These are the activations of a small neural network, seen along a few directions. Each row is one input.
In each table, some parts of the input vary, and every possible input appears once, in random order.
Descriptions start from the smaller parts, as in this example, which fits no table here: values(2) and (point or line(11) or (line(6) and ring(8))).
Shared parts are said once, and a part with two or three values counts as separate values.
(in the rows, 128 means zero)

Other details of the inputs vary at random and push rows far along three fixed directions, the same in every table; ignore that.

Table:
row 1: [118 143 109 155 115 187 208  80 175 236 113 170]
row 2: [128 171 101  80 114 143  90 153 142 124  65  66]
row 3: [150 168 118 125 117 154 105 158 131 137  99  72]
row 4: [134 114 188 157 150 100 120 107  84 104 178 139]
row 5: [111 118 138 161 126 178 236  41 190 215 114 187]
row 6: [139 153 133 128 118 113  95 148 118 113 109 100]
row 7: [132 129 111 133 151 180 165 109 184 180  78 139]
row 8: [117 133 107 153 115 172 170  93 146 195 134 163]
row 9: [114  98 126  22 162  85 175  88 125  43  86 141]
row 10: [126 140 170 173 131 132 130 118 121 173 158 136]
row 11: [125  93 122  79 119 104 141 120 135  92 108 142]
row 12: [144 172  97 106 109 155  76 197 143 151  92  50]
row 13: [112 120 115  78 147 112 182  93 170 123  93 150]
row 14: [126 152 160 186 121 128 131 118 112 169 150 126]
row 15: [135 134 151  97 145  97 127 100 118  75  97 112]
row 16: [155 126  99 149 105 153 112 166 101 138 162 128]
row 17: [129 117 182 166 152  96 126 107  84 105 178 129]
row 18: [145 111  98 137  81 124  46 211  84  85 169 107]
row 19: [119 114 136 184 127 106 113 136  96 115 203 163]
row 20: [114  91 146 139 161 111 133  98 128 117 129 170]
row 21: [114 161  84 130 109 185 152 143 162 187 106 126]
row 22: [125 131 167 178 126  85  83 124  71  93 175 137]
row 23: [103  83 125  24 154  75 151  78 155  46  81 142]
row 24: [133 121 120 174 108 137 124 150 141 157 164 140]
row 25: [140 161  65  95  97 162 101 210 139 138 101  86]
row 26: [159 134  75 100 101 150  74 209 143  99 118  75]
row 27: [132 100 149 181 139  97 131 127  87  96 209 164]
row 28: [115 117 183 187 140  88 102 114  69 115 199 138]
row 29: [140 127 101 139 130 157 105 173 153 158 102 119]
row 30: [105 110 162  22 169  75 137  70 132  61  72 121]
Description of these inputs: values(3) and (point or line(4) or ring(5)).
Question: Change only the values(3) part in row 5. List by row number the other rows that result.
Answer: row 11, row 18
Question: A walk changes only the ring(5) part. It starts at row 23 and steps to row 19. List the rest of the walk in order.
Answer: row 21, row 8, row 18
Question: Change only the line(4) part in row 10. List by row number the other rows that result.
Answer: row 6, row 12, row 14
Question: A walk changes only the ring(5) part. It starts at row 9 and steps to row 16. List the rest of the walk in order.
Answer: row 5, row 26, row 27
